A small network was shown many inputs. Here are its activations along a few directions, one row for each input.
Each table varies a few parts of the input and shows all the possible inputs, shuffled.
A made-up example of a description, with smaller parts first: values(2) and (point or ring(11) or (line(4) and ring(5))).
Shared parts are said once, and a part with two or three values counts as separate values.

Other details of the inputs vary at random and push rows far along two fixed directions, the same in every table; ignore that.

Table:
R1: [ 10  -4  -8  38  30 -20   3 -12 -15 -17 -12 -20]
R2: [  2 -16  16 -22 -21  -9  13  -2  17  11  18  17]
R3: [ 13  10  20 -18 -18  -6   2  23   2  -9  -1  24]
R4: [ 19  -5  -8  -8 -19   1  18  10  -3  -6   9  36]
R5: [  3  -9   6 -25 -26  -2   4  -5  16   4  23  20]
R6: [-69  54 -95 -28  33  46  55  55  59  27 -54 -25]
R7: [  9  -5  -5  33  25 -22   4 -18 -14 -11  -7 -30]
R8: [  3  -7   1  34  29   3  -4  -9 -21 -22 -19 -25]
R9: [-10  -4 -16  19  29  21 -21 -28 -27  -8  -1  -6]
R10: [ 20   8  30 -12 -15  -7  11  25   8  -7  -1  14]
R11: [  8 -20  18 -21 -29  15  18   7  -3   4   4   0]
R12: [-13  12  -9  30  26  11 -35 -18 -21   0  -1   2]
R13: [  3   6  14 -31 -18   8  -7   4   6   7  24  25]
R14: [-10  12  -6  36  25   3 -31  -9 -22  -7  -9   1]
R15: [ 13 -11  -9 -18 -21   7  12   0   3   2  25  28]
R16: [  8 -11  18 -18 -29 -13  16  -1  15   8   8  11]
R17: [ 18  -3  10 -12 -26  11 -12  23   6   5   0  20]
R18: [ 28 -16  -7 -19 -22  -2  10   9   5   1   7  19]
R19: [-78  44 -92 -41  26  47  50  45  66  36 -37 -45]
R20: [-14 -10 -14  15  26  19 -22 -30 -22  -6   6 -15]
R21: [ 21  -4  20  -7 -23 -16  22  11  18  -5   1  12]
R22: [ -4  -5  -8  28  26   4 -13 -11 -27 -23 -19 -16]
R23: [-17 -21   0  14  26   8 -12 -26 -21   2   3 -31]
R24: [ 10 -22   6 -20 -21  -3  22   3   5  11  22  12]
R25: [-20  -1  13   6  30 -13 -25 -26 -12  11   9 -27]
R26: [ 15  -1   8  -7 -22 -13  12  14  11 -13  -3  32]
R27: [ 22  -2  18  -2 -18 -14  21  16  17 -12  -4  22]
R28: [ -2   6   0   8  29 -12 -37 -20 -11   1  -7 -21]
R29: [-19   2  -3  22  18   4 -35 -19 -16   2   8 -20]
R30: [  3  -2 -18  32  27 -19  -6 -15 -21 -19 -11 -10]
R31: [  9  12  15 -21 -15   3  -2  14   1  -1   8  33]
R32: [ 14 -16  18 -16 -31  12  21  12  -1  -4  -1  -3]
R33: [ 12   1   3 -10 -19  -4   9   5  10  -5   6  41]
R34: [ 16 -17   8 -17 -28  -8  25   4   3   8  12   5]
R35: [ 20   4  24   6 -23   5   9  34   5  -7  -7  18]
R36: [ -1 -10  23 -14 -25  10   1  17   5  15  14  14]
R37: [  2   2   8 -12 -25  20  -9  13   3   7  18  30]
R38: [ 12   4  30 -23 -27 -10   9  12   8   5   5   0]
R39: [ -5  -2   3  26  17 -28  -9 -29  -3  -5  -9 -29]
R40: [-13  16  -3  11  33  -1 -33 -28 -18   1   5  -3]
R41: [ 22 -13   8 -11 -30 -11  28   8   4   0   6   3]
R42: [  1 -14 -13  15  26   9 -25 -20 -20  -9 -13 -24]
R43: [ 11 -15  -5 -22 -26   3  13   0   4   3  27  16]
R44: [-14   0 -13  18  27 -10 -25 -38  -5  -2  10  -3]
R45: [ -1  12  17  21  28 -20 -16 -13 -11  -6  -9 -32]
R46: [ 12   0  25  -5 -35   2   7  22   4   4  -1   4]
R47: [ -1   8  11  40  21  -9 -18  -3 -14  -7 -15 -28]
R48: [-14   5  15   9  23 -18 -21 -25 -14   8  -1 -34]
R49: [-10   5 -15  22  30  -8 -23 -36  -9  -4   3   5]
R50: [ 20 -10   4 -20 -22  -7   0   5  18   1   3  24]
R51: [-18   7   2   4  25  -8 -34 -28 -13   3  13 -24]
R52: [ -3  -1 -26  23  30  -3 -13 -32 -21  -4   7  -1]
R53: [ 13   6  14   1 -26   5   0  32  -1  -9  -6  29]
R54: [-76  58 -72 -26  20  26  48  58  70  50 -51 -48]
R55: [ 21 -13  19  -9 -24  13  24  19   0 -10  -3   1]
Each input here is: ring(5) and (point or ring(10)).
Changing only the ring(5) part turns R52 into R9. The same change can be made to R30. Which row results?
Answer: R22
Which other rows does R21 become when the ring(5) part takes its other values? List them by row number.
Answer: R7, R45, R47, R55
Which other rows does R38 become when the ring(5) part takes its other values? List them by row number.
Answer: R32, R39, R41, R46

Table:
R56: [ 15 -26   2  -8 -54  19  28  20   9  13   8  35]
R57: [  56  -46   66   96   24  -47 -114  -86 -101  -55   35   26]
R58: [  4  15 -29   0  49  -2   0  -4  -5  -9 -14  -5]
R59: [-24   6 -22  30  33  10  -3   3   4   0 -14   5]
R60: [-18   2 -12   7  19  18   3 -16 -14   2  -2 -39]
R61: [ 13  -3   2  42  10 -36  34  19   9  -8 -49 -61]
R62: [ 19  19   5 -23 -32  -6  15  28   0  -8  13  56]
R63: [  4 -10  14 -15 -49  20  30  21   8   9  26  22]
R64: [  5 -14  12  -7 -46  25  28  20   6  -2  16  34]
R65: [ 18   5  13  -8 -45  18  -7  34  20  -1   7  49]
R66: [-25  11 -31  30  17  12  12  -6   5  -7 -12  -5]
R67: [ 42  11  55   0 -48 -24  21  60  23  -7 -29  -1]
R68: [ 27 -18  42 -13 -40  22 -29  13 -12  -7   8  33]
R69: [  60  -86   71   77   14  -29  -89 -103 -121  -43   45  -21]
R70: [ 10 -14  20 -10 -33  25  16  29  11   8  13  42]
R71: [-21  -6 -31  10  15 -26  11 -32  25  20 -10 -24]
R72: [ 16  -7  35 -19 -40 -16 -20   7  16   6  33  26]
R73: [ -3  31  27  34  19 -34  17  29  -1  -8 -53 -45]
R74: [-19  16 -12   4  18  20 -32   4   2  12 -10 -35]
R75: [ 46 -20 -13 -36 -33   1  29  14   1 -13   8  31]
R76: [ -2  31 -24  -2  36  -5 -11  -5 -15 -11 -18  -2]
R77: [ 80 -86 120  44 -41 -52 -64 -88 -94 -51  89  40]
R78: [-14  12 -34  28  26   0  13 -10   5 -14  -7  -2]
R79: [-20  -6 -28  15  10 -10   7 -14  -5  27   4 -33]
R80: [ 13  11  11 -18 -34   3  12  28   2 -10   6  57]
R81: [ 26  -8   0 -33 -31  18  33  20   6 -23   7  34]
R82: [  8   2  34 -55 -32  -6   9   5  18   2   5  28]
R83: [-27   9 -10   6  35 -20   4 -22  28  19  -4 -13]
R84: [-30  22  -6 -18  27  -7  -9 -11   2  11  -9 -29]
R85: [ 21 -14  11 -26 -36  30  25  17   2 -20   4  30]
R86: [-24  10 -10   8  33 -15  -2 -15  13  21   8 -21]
R87: [-31  26  -5  10  18  -6 -11  -5  -7  22   4 -21]
R88: [-29  16  -7   5  22  22 -17   2 -15  -2 -23 -15]
R89: [-20  14  -4 -10  24 -17 -29 -21  19   8 -16 -24]
R90: [-17   2  -8   2  31  22  -8  -1  -5  11  -4 -31]
R91: [ 21 -12  12 -29 -23  30  17  30   9 -10   0  40]
R92: [-31  12 -23  12  18   0  13  -9   6  16   9 -33]
R93: [-27  11 -13  11  29  -3   1  -3   5  26   7 -22]
R94: [  6   1  30 -40 -40  25   5  28  -7   7  10  22]
R95: [-20   3 -15   9  34  27  -4  -1  -1   5 -20 -20]
R96: [-11 -11 -26 -10  20 -16   8 -34  17  13 -17 -38]
R97: [-11  13  -8  11  35  -5 -25 -12 -28 -25 -19   1]
R98: [-21  21 -16   7  26  20 -15   0  -8 -13 -25 -11]
R99: [-16  11 -30  24  39  -3   0   1   3  -6 -12   7]
R100: [-20 -10 -29  27   8   3   4 -10  -4  23  -2 -27]
R101: [ 10   3  21 -15 -49  17  -8  31  14  19  20  27]
R102: [ 32 -29 -11 -31 -35   8  26  22   1 -17   1  34]
R103: [ 12   1  28 -30 -45 -15  -7   8  38  10  18  34]
R104: [ 20 -38   7 -25 -45  24  21  19  -2  -3   5  23]
R105: [-31  21  -5 -12  26   5 -12  -2 -12  11  -5 -34]
R106: [  2   9 -55  21  21 -15  15 -11   3   5 -11  -7]
R107: [  0   6  27 -18 -45  16   8  28   2  16  21  33]
R108: [-25  21 -16  30  11  14 -29   3   5  15 -16  -9]
R109: [-33  21  -1   6  21 -26 -12 -25  13  10  -6 -10]
R110: [-10  -5 -47  27  19  -8  10  -8   2  -5 -14  -5]
R111: [-16  -6 -44  32  15   7   8  -7   8   2 -18 -10]
R112: [-20  18 -11 -15  21  -6 -26  -7  16  11  -8 -35]
R113: [  52  -83   71   82   13  -67  -87 -114 -103  -37   58  -10]
R114: [  5  15  14  41  17 -29  38  17   9 -17 -42 -60]
R115: [-13 -11 -30  -6  19   2   6 -10  -2  17  -2 -47]
R116: [  3  29 -30   0  31  -5 -25   0  -2  -7 -18  -6]
R117: [ 14   1  22 -45 -39  13  -8  30  12  15  19  11]
R118: [-20  -1 -15  11  23  26   5 -11  -8  -6 -13 -26]
R119: [ 16 -16  30 -52 -23  -4  17   3  25   2  12  25]
R120: [ -5  23 -39  22  27 -11  16 -15   0  -9  -2  -2]
R121: [  5   8  17 -12 -41  17   9  29   4  -6   5  52]
R122: [  2  15 -37   1  34   0  12 -12  -7 -19  -9 -14]
R123: [-25  11 -23  -9  25  10  13 -10   1  10  -1 -46]
R124: [-14  21 -26  11  23  21 -28   6   9  -5 -28 -15]
R125: [-22   5 -10 -14  38  -4  -1 -11   9  13  -3 -32]
R126: [ 13 -11  25 -15 -36  20  16  25   8  18  27  32]
R127: [-18  -1  -4  -7  36   5  -6  -5  -8  12   2 -32]
R128: [-29   7 -16   9  20 -21  12 -31  22   5   0 -20]
R129: [-26  23 -13  14  16  -4 -25   0   9  27   4 -26]
R130: [  6  14  21  39  30 -31  26  27   8  -7 -47 -49]
R131: [ 13 -16  24 -47 -37   1  25   4  10  -6  27   8]
R132: [ 31   6  -1 -20 -21  -1  29  27  16   1  18  56]
R133: [-33  22  -9  27  18  14 -13  -1  -5   9 -13  -4]
R134: [ 15 -15  22 -50 -35  -3  29  -5  23  -6  14  17]
R135: [ 31  -8   7 -35 -19  18  22  28  10 -13   4  44]
R136: [ -1   8  28 -35 -40 -10  11  17  14  13  26  30]
R137: [-17 -13 -29 -11  19 -11   7 -19   7  12  -5 -43]
R138: [ 33  18   0 -17 -35  -5   0  29  14   3  12  55]
R139: [ -5  17 -24   6  30   5 -31   7   3 -14 -22  -5]
R140: [ 26 -27  -6 -27 -41  26  25  20   6  -7  -6  26]
What is each input in this table made of?
Answer: line(5) and (point or (values(2) and line(8)))
Changing only the line(5) part turns R79 into R93. The same change can be made to R104. Which row results?
Answer: R95
Changing only the line(5) part turns R62 into R106. The same change can be made to R98. Which row results?
Answer: R140
Start at R119 and move only the line(8) part, one step at a time. The first step leads to R125. Which rows follow, in order?
Answer: R127, R90, R95, R91, R135, R58
Which other rows does R75 become when the line(5) part takes its other values? List them by row number.
Answer: R58, R76, R116, R122

Table:
R141: [-57  55 -56 -95 -33  44  73  90 102  57 -21   7]
R142: [-43  41 -60 -85 -32  26  74  68  93  49 -11  18]
R143: [ 63 -48  64 -13 -66  13 -16  -2 -42 -27  44  68]
R144: [ 71 -52  61 -11 -67  10 -12 -10 -41 -30  49  74]
R145: [-11   2  -3  76  74 -30 -73 -72 -54 -22  -3 -29]
R146: [-51  42 -50  40  73  -3 -31 -19   1   6 -30 -43]
R147: [-60  26 -41  24  69   6 -29 -28  -2  20 -21 -66]
R148: [-54  12 -60  25  68   5 -13 -39  -2  13 -17 -64]
R149: [-53  54 -67   9  42  -6  63  56  70  19 -84 -74]
R150: [-52  13 -61  26  71  -3 -12 -41   2  15 -15 -59]
R151: [-21 -18   3  60  68 -11 -70 -79 -62 -10   6 -57]
R152: [-40  54 -66   7  49 -11  56  50  54  12 -79 -74]
R153: [ 49 -19  26 -65 -92  20  44  50  26   0  34  95]
R154: [ 70 -55  77  49 -14 -35 -73 -71 -85 -46  52  50]
R155: [ 62 -56  98  33 -20 -35 -83 -78 -82 -33  65  31]
R156: [ 79 -20  70 -55 -92 -10  66  66  21 -24   4  59]
R157: [ 50 -23  23 -66 -92  28  47  51  25  -1  33  91]
R158: [ 76 -41  94   7 -81 -28  30  25 -18 -25  18  39]
R159: [  59  -54   85  121   36  -70  -72  -81 -103  -56    8  -45]
R160: [-15   2   5  75  73 -18 -80 -63 -58 -22  -5 -36]
R161: [ 38 -24  27 -84 -95  16  50  42  36  16  44  77]
R162: [  34  -28   35  -85 -100   34   44   49   26   14   40   67]
R163: [ -90   76 -103  -70   17   29   72   69  111   64  -43  -28]
R164: [-52  34 -47  39  72  12 -30 -15  -7   7 -34 -50]
R165: [-51  27 -54  39  71  17 -25 -17 -11   4 -34 -51]
What is each input in this table made of?
Answer: line(5) or (values(2) and ring(10))
Which other rows does R145 become when the ring(10) part takes its other values? List them by row number.
Answer: R143, R144, R146, R153, R154, R157, R160, R164, R165

Table:
R166: [ -5   5   0  28  37 -19  11 -12 -15 -18 -22 -37]
R167: [  9  -3  13 -11 -26  12  -7  15 -12  -1   7  24]
R168: [ 23  -2  44  -1 -12 -14  12  12 -12 -18  -3   3]
R169: [ 15   6  13 -11 -22  -4  -5   8  -4   0   7  32]
R170: [-12   0 -24  26  41  -1 -18 -19  -9 -11  -9  -8]
R171: [ 40 -23  21  11 -24 -17   7   6  -4 -15  -9  -2]
R172: [-61  40 -74 -59   1  38  72  54  84  47 -32 -20]
R173: [ 15 -17  13 -17 -21  10  10  -4  -3   7  18  13]
R174: [  7  -4  14 -10 -24  17  -7  13  -2 -10   5  29]
R175: [ 35  -8  37  -4 -17 -14   1   9  -9 -18 -11  -3]
R176: [-14  10 -15  22  37  -6 -28 -10 -16   2  -9 -13]
R177: [  4  -3  21 -24 -27  -8   0  -3  13   7  16  19]
R178: [ 15 -19   9 -21 -18  -2   7   1   1   6  20  16]
R179: [ 13   2  17 -17 -24  16   2  13   2   4  17  18]
R180: [ 19 -10   5  -9 -20  14   8   7 -10   0   8  28]
R181: [-13   1 -21  29  37  11 -15 -23 -12  -9 -12 -11]
R182: [ 11  -8  24 -18 -22  10  -2   2  -1  11  16  13]
R183: [ 18  -9   2 -19 -19   4  10  11   3  -1  22  21]
R184: [-18  -1 -24  28  30   8 -18 -20 -15 -14 -12 -13]
R185: [ 10 -14  12 -20 -24 -10   8 -12   8   2  18  19]
R186: [  4 -22  12 -22 -29   7   8  -3   1   1  17  11]
R187: [ 19  -4  42  15 -17 -16  13  14  -8 -11   1   8]
R188: [-23   1  -5  12  35 -11 -25 -24  -3   8   0 -28]
R189: [-19  -9 -16  13  35 -11 -14 -30  -5   4   1 -27]
R190: [ 11  -9  19 -23 -19  -1  -3   8   4  10  18  16]
R191: [ 13  -3  14 -13 -15   9  -7  16   6  -7   8  35]
R192: [-15  20 -13  21  30 -12 -24 -22  -7  -1   0 -21]
R193: [-17  11 -10  28  36  11 -26 -17 -10  -6 -14 -11]
R194: [-52  51 -81 -51   3  43  71  64  77  40 -29 -16]
R195: [ 18  -2   4 -14 -24  -3   9   0   3  -4  21  24]
R196: [-48  49 -59 -27   5  14  90  74  74  28 -47 -24]
R197: [-10   1 -25  23  38  -6 -17 -16 -18  -2  -8 -13]
R198: [ 36 -13  31   9 -25 -17  -4  12  -2 -11 -11  -3]
R199: [ 29 -20  24  25 -25 -19  15   9  -5 -10   0   6]
R200: [ -8   7   2  50  23 -23  -8  -1  -3  -1 -23 -35]
R201: [ 16  -2  16 -16 -17   3  -6  12   1   1  21  19]
R202: [-24   2  -2  15  31   1 -22 -28  -6   9  -3 -30]
R203: [  7   0  13 -20 -30  14   0  17   0   0  17  16]
R204: [ 14 -10   9 -19 -24  -8   9  -7   3   4  18  19]
R205: [-17   1 -23  22  27   3 -15 -21 -18  -6   1 -28]
R206: [-13   8 -24  28  34  -7 -16 -27  -6 -13 -11  -5]
R207: [ 14   0  15 -13 -22  16  -1  16  -6   5   5  28]
R208: [-20  12  -8  15  29 -17 -23 -28  -6   8  -2 -25]
R209: [-25   3  -8  15  25  -1 -25 -22 -14   7  -3 -33]
R210: [ 18  -3   2 -11 -23  -3   8   4  -4  -3   9  34]
R211: [-16   0 -25  25  28   3 -16 -17 -24  -5 -10 -18]
R212: [ -1 -12  22 -24 -30   8  -2   4   4   6  15  11]
R213: [ 12   6  13 -11 -21   2  -4   8   8  -8   5  38]
R214: [-21  -6 -19  16  26  -1 -13 -27 -16   3  -1 -32]
R215: [  6   0  -7  24  32 -19   1 -13 -11 -18 -31 -43]
What is each input in this table made of?
Answer: values(2) and (ring(5) or (line(4) and line(5)))
Changing only the values(2) part turns R185 into R177. The same change can be made to R180. Which row results?
Answer: R207
Changing only the values(2) part turns R212 into R186. The same change can be made to R190. Which row results?
Answer: R178
Which other rows does R210 become when the line(5) part takes its other values? List them by row number.
Answer: R185, R195, R204, R206
Start at R206 and move only the line(4) part, one step at a time. The first step leads to R170. Which rows follow, in order?
Answer: R181, R184
